Here are a small network's activations along a few directions, averaged over the inputs that share one value of a field.
Values that are neighbours, or in one group, have similar rows; names and order tell nothing.
(in the rows, 500 means zero)
Random noise pushes rows far along 9 fixed directions. That doesn't count. These rows show it; they differ only by the noise:
[598 493 657 547 559 604 508 442 520 666 648 543 538 565 534 578 365 536
 530 480]
[439 542 477 525 486 454 439 646 334 401 412 406 495 462 330 639 448 461
 602 482]
[462 816 307 287 596 665 446 414 496 653 450 615 449 603 428 524 471 465
 539 543]
[561 489 498 479 524 456 544 471 594 449 467 611 526 465 585 445 506 527
 368 575]
[499 355 733 646 429 516 336 608 285 502 595 408 637 586 579 833 403 502
 643 360]
[528 435 661 620 557 492 499 478 494 603 606 345 561 557 423 472 484 522
 572 413]
[325 479 666 461 224 406 370 511 385 686 528 434 641 437 498 421 783 552
 537 538]
[487 702 410 461 613 580 529 385 606 420 492 610 463 399 519 411 624 459
 430 563]
[380 772 350 376 584 468 489 453 466 403 402 401 611 624 416 495 667 424
 600 455]
[534 548 410 520 563 608 556 608 462 415 534 463 491 600 425 634 372 362
 535 428]
[543 457 418 415 435 595 467 621 434 581 504 558 534 706 554 670 332 424
 469 456]


Fizuv, 11 values:
m8: [529 527 533 399 560 459 652 450 586 602 597 356 659 710 491 342 509 514
 553 424]
m11: [394 440 384 516 519 575 337 398 586 651 483 433 450 481 560 226 692 524
 429 399]
m7: [486 543 529 671 551 572 607 522 508 308 597 318 469 475 456 615 596 385
 665 409]
m1: [498 471 391 438 463 591 572 506 621 496 481 515 466 665 607 421 509 396
 413 484]
m4: [556 336 511 548 391 282 519 554 518 509 390 559 444 308 430 320 434 646
 364 649]
m6: [646 414 524 520 585 386 541 362 616 478 482 604 464 471 590 454 424 650
 473 553]
m10: [471 443 512 540 422 532 595 449 527 450 574 456 498 506 607 515 623 419
 533 435]
m9: [259 445 423 481 312 573 428 456 495 636 636 376 468 518 550 250 956 355
 493 351]
m2: [606 578 500 344 608 475 496 411 546 695 445 588 581 706 526 544 309 616
 493 544]
m5: [513 387 578 490 412 450 616 564 494 287 575 559 625 545 671 609 468 499
 516 472]
m3: [556 337 584 673 580 370 621 471 586 384 538 265 537 561 461 400 491 467
 460 435]
The values of Fizuv form a ring.
A walk along Fizuv starts at m9 and steps to its neighbour m6. Put m4, m10, m2, m3 in the order it reaches them.
Answer: m10, m3, m2, m4
Which values are neighbours of m8? Give them in the order they are listed.
Answer: m11, m5

Zipo, 11 values:
v6: [464 643 405 324 403 406 455 360 523 757 396 437 593 672 515 420 618 566
 523 565]
v3: [377 577 474 605 575 739 374 476 536 524 542 456 332 219 375 298 660 467
 472 474]
v5: [569 359 436 587 472 603 694 661 532 281 709 472 574 565 576 523 401 294
 396 363]
v11: [509 707 435 547 812 630 215 260 460 660 482 487 402 532 422 488 441 642
 706 367]
v2: [466 505 307 546 601 627 763 624 686 424 638 233 511 708 323 178 637 153
 379 346]
v4: [436 408 505 609 414 530 681 423 653 473 747 443 560 433 600 266 872 368
 434 386]
v7: [564 468 292 560 895 705 230 289 602 273 344 618 190 484 833 577 548 487
 378 350]
v1: [381 456 716 521  96 326 523 652 355 551 422 570 503 149 337 509 606 521
 446 785]
v8: [476 488 505 477 418 589 469 424 594 723 509 529 408 531 546 369 523 587
 498 555]
v9: [473 657 591 425 511 614 695 304 606 701 742 533 441 472 406 326 538 504
 593 550]
v10: [625 500 528 565 604 601 421 542 485 577 526 602 361 396 363 598 332 524
 447 565]
The values of Zipo form a ring.
A walk along Zipo starts at v3 and steps to its neighbour v2. Put v6, v1, v9, v10 in the order it reaches them.
Answer: v10, v1, v6, v9
Which values are neighbours of v11? Give them in the order they are listed.
Answer: v5, v4
